Q:
[[131 151 151 127]
 [136 117 117  98]
 [134 124 124 158]]
A: 134

Q: [105 153 129 109 136]
A: 153

Q:
[[118 139 139 120 122 122]
 [122 133 121 128 126 150]
 [118 115 126 129 107 142]]
A: 126

Q:
[[144 146 150 138 133 131 137]
 [142 143 145 131 125 121 127]
 [131 131 134 120 114 112 119]]
A: 120

Q:
[[118 126 150 138 152]
 [123 129 157 110 144]
 [149 142 154 144 131]]
A: 142

Q: [102 149 147 103 111]
A: 149

Q:
[[127 136 107 114 119]
 [130 134 104 112 122]]
A: 134
---
Input:
[[148, 154, 153, 135, 122],
 [151, 155, 146, 135, 116],
 [117, 131, 111, 149, 133]]
Output: 111

Input:
[[125, 107, 142, 119, 123],
 [125, 108, 145, 118, 121],
 [130, 104, 121, 125, 141]]
Output: 121

Input:
[[135, 124, 141, 142, 136],
 [123, 138, 128, 123, 133],
 [141, 113, 151, 157, 146]]
Output: 151

Input:
[[128, 138, 118, 126, 103],
 [128, 128, 118, 120, 117],
 [128, 129, 118, 126, 112]]
Output: 118

Input:
[[119, 119, 128, 116, 128],
 [110, 117, 117, 120, 117],
 [106, 121, 117, 119, 118]]
Output: 117

Input:
[[150, 120, 134, 119, 132],
 [144, 149, 150, 124, 123],
 [107, 107, 107, 132, 135]]
Output: 107

Input:
[[104, 129, 120, 132, 111],
 [123, 129, 113, 111, 110],
 [135, 129, 112, 109, 142]]
Output: 112
---
[121 138 143 137 144  99 122] out 121, 122

[127 132 100 126 130 116] out 127, 116

[[148 114 134 126 132]
 [150 113 135 126 133]
 [155 112 134 127 132]] out 148, 132

[124 128 151 139] out 124, 139

[[147 118 140 114 130 117]
 [ 98 131 116 103 126 127]] out 147, 127

[124 144 125 151 122] out 124, 122

[103 142 117 145 129 121 130] out 103, 130

[[125 125 102 118 129 140]
 [109 109 111 118 130 141]] out 125, 141

[[123 135 138 127]
 [121 118 113 100]] out 123, 100

[[125 150 126 125 136]
 [144 132 115 130 126]] out 125, 126
---
[[151 118 107 133 121 142]
 [125 121 144 124 145 121]
 [116 134 148 121 107 145]] result: 145

[[140 128 121 140]
 [119 132 115 142]
 [154 134 131 123]] result: 123

[[144 147 118 105]
 [134 125 145 135]
 [146 148 116 104]] result: 104

[[130 114 124 149]
 [123 114 132 136]
 [119 123 117 148]] result: 148

[[143 141 140 131 146]
 [127 146 132 150 131]
 [144 123 123 108 123]] result: 123

[[119 156 154 156 118 115]
 [151 123 123 123 114 155]
 [129 117 117 118 107 136]] result: 136

[[127 138 158 117 154]
 [111 114 119 157 141]
 [157 105 145 114 105]] result: 105
---
[[128 131 130 121 129 111 135 127 132 123 128 126 126 131]
 [129 125 129 100 130 114 134 113 143 122 129 129 113 123]
 [127 131 129 127 129 111 136 132 126 130 125 127 132 131]
 [129 119 127 117 129 120 136 123 129 129 121 128 123 120]
 [129 118 126 124 128 145 123 122 128 126 125 129 123 119]
 [127 131 130 123 128 110 136 130 130 131 127 127 129 131]] → 131

[[119 135 111 113 111 138 143 149 148 129 151 119]
 [111 136 123 107 104 135 147 139 131 133 140 130]
 [134 124 107 127 129 133 122 141 157 115 143 109]
 [119 126 138 118 117 124 128 107 111 123 107 136]
 [117 144 123 109 113 138 134 113 128 107 115 129]] → 135

[[111 122 139 122 144 106 131 128 111 130 137 141 133 131]
 [117 124 132 128 141 115 128 128 124 134 136 143 126 130]
 [117 123 131 127 137 116 128 131 121 134 137 142 127 129]
 [117 125 132 126 137 115 130 129 122 137 138 144 125 130]
 [116 125 132 127 140 114 128 131 122 139 140 142 127 128]
 [118 125 133 128 138 117 127 131 124 136 135 144 125 131]
 [116 118 123 131 134 113 130 129 124 134 139 140 131 126]
 [116 123 130 131 141 115 129 131 121 136 140 141 127 130]
 [120 125 136 133 137 116 133 136 121 140 145 142 129 131]
 [114 130 134 123 142 118 122 131 127 136 135 140 130 131]
 [112 126 129 127 149 111 119 132 128 147 131 142 126 137]] → 122

[[124 132 114 133 133 125 134 131 127 133 116 115 150]
 [142 126 113 125 121 117 139 129 133 138 121 118 137]
 [133 119 112 124 135 128 122 135 132 122 125 117 144]
 [133 118 119 121 134 128 120 132 136 120 121 116 142]
 [134 135 117 112 120 115 129 133 119 124 124 127 135]
 [128 133 122 121 130 122 126 122 129 122 118 118 151]
 [140 132 116 133 130 125 131 134 130 127 122 114 146]
 [140 126 117 121 116 130 117 132 120 125 120 130 133]
 [131 115 119 122 116 120 123 131 135 135 114 121 122]] → 132

[[128 124 135 121 106 127 151 136 128 131]
 [126 132 135 129 131 131 129 123 127 132]
 [115 133 135 122 128 141 129 116 136 128]
 [138 127 135 129 143 124 128 139 128 120]
 [126 128 135 131 129 124 127 121 128 128]
 [128 100 135 126 137  98 119 128 130 133]
 [118 138 135 126 115 135 113 122 127 125]
 [146 132 135 128 128 134 119 138 135 133]
 [123 129 135 134 130 127 124 127 120 127]] → 124

[[123 133 121 143 121 133 131 129 119 125 123]
 [133 129 116 138 120 133 131 134 119 125 123]
 [125 129 129 143 120 137 153 129 119 125 135]
 [123 132 129 141 121 133 131 129 119 125 123]
 [123 129 129 143 120 131 131 129 119 121 122]
 [123 129 129 143 120 133 131 129 119 119 120]
 [123 130 121 143 120 133 131 129 119 125 123]
 [123 129 129 143 120 133 131 129 119 119 122]] → 133
---
[124 146 156 134 129 119 123]: 123, 124

[147 106 135 144 121 130 140]: 140, 147

[133 100 120 153 155]: 155, 133

[[142 120 125 143 134 109 120]
 [121 108 147 118 107 138 120]
 [132 124 135 136 132 142 134]]: 120, 132

[[150 135 131 135 134 132 111]
 [142 143 130 130 133 114 111]
 [152 118 122 120 123 133 134]]: 111, 152

[141 104 109 151 108]: 108, 141

[[149 115 118 134 143 127 117]
 [125 133 131 101 111 120 120]
 [112 133 117 127 106 124 119]]: 117, 112
---
array([139, 154, 151, 101, 155, 144]) ⇒ 155
array([141, 146, 138,  99, 129]) ⇒ 146
array([131, 115, 134, 126, 152, 125, 118]) ⇒ 152
array([142, 127, 150, 120]) ⇒ 150
array([136, 141, 123, 119, 106, 133, 145]) ⇒ 145
array([112, 131, 134,  99]) ⇒ 134
array([153, 130, 115, 123, 138, 130, 133]) ⇒ 153
array([ 99, 121, 117, 123, 105]) ⇒ 123
---
[[120 149 146 152]
 [120 117 145 106]] -> 120

[136 133 132 157 125] -> 133

[133 150 137 114] -> 133

[124 150 116 112 146 106] -> 116

[106 145 119 129 153 118 102] -> 129

[[128 128 130 130 130 140]
 [145 143 152 123 129 146]
 [112 134 140 108 132 130]] -> 140

[156 140 142 115 138 125] -> 142
---
Input:
[[118 120 119 114 117 116 118]
 [116 114 113 129 115 132 117]
 [111 113 106 104 103 115 113]]
Output: 118

Input:
[[132 119 115 144 142 107 149]
 [132 118 113 125 125 129 136]
 [124 122 125 114 121 133 121]]
Output: 132

Input:
[[103 110 111 115 111]
 [128 125 131 122 132]
 [109 108 119 121 120]]
Output: 103

Input:
[[101 129 114 137]
 [148 129 128 134]
 [142 130 121 125]]
Output: 101

Input:
[[123 128 138 155 109 115]
 [105 151  98 100  99 100]
 [129 121 153 142 107 118]]
Output: 123

Input:
[[135 128 116 136 138 153 126]
 [135 128 117 136 139 153 127]
 [128 132 135 127 134 130 141]]
Output: 135

Input:
[[121 128 135 125 136]
 [119 140 145 112 120]
 [108 107 107 148 108]]
Output: 121
---
[[106 139 130 127 114 147]
 [143 134 110 129 138 150]
 [117 149 119 135 107 150]] 138

[[145 146 140 134]
 [117 142  99 113]
 [144 150 121 142]] 99

[[113 135 135 135 112]
 [154 123 124 124 151]
 [122 125 126 125 124]] 124

[[105 145 105 151 140 102 115]
 [110 155 135 110 149 108 130]
 [146 130 154 122 153 101 109]] 108

[[130 115 120 138]
 [141 150 110 154]
 [130 116 120 137]] 110

[[152 137 146 127 155]
 [152 137 152 146 156]
 [155 131 151 132 155]] 146

[[107 122 137 111]
 [144 150 154 109]
 [120 124 141 114]] 154
---
[[125 109 102 101 100 106]
 [131 108 104 113 103 119]
 [139 114 123 123 126 122]] >> 109

[[141 103 119 133 132 116]
 [144 124 138 115 134 117]
 [125 133 145 117 117 133]] >> 103

[[142 150 127 120 147]
 [112 110 121 123 115]
 [152 153 120 117 140]] >> 150

[[143 126 141 128 139 138]
 [140 143 135 117 132 154]
 [136 127 135 128 134 133]] >> 126

[[131 121 119 133]
 [108 157 150 113]
 [138 116 115 135]] >> 121

[[138 140 118 138]
 [111 132 151 148]
 [108 137 149 146]] >> 140
---
152,138,146,109,108 yields 146

117,98,145,121,128,137,138
113,147,105,118,127,134,114
yields 105

134,149,117,111
144,143,110,115
yields 110

154,126,139,135,121,152,148 yields 139

135,134,117,150,130,151 yields 117

106,145,135,143,105,134,120 yields 135
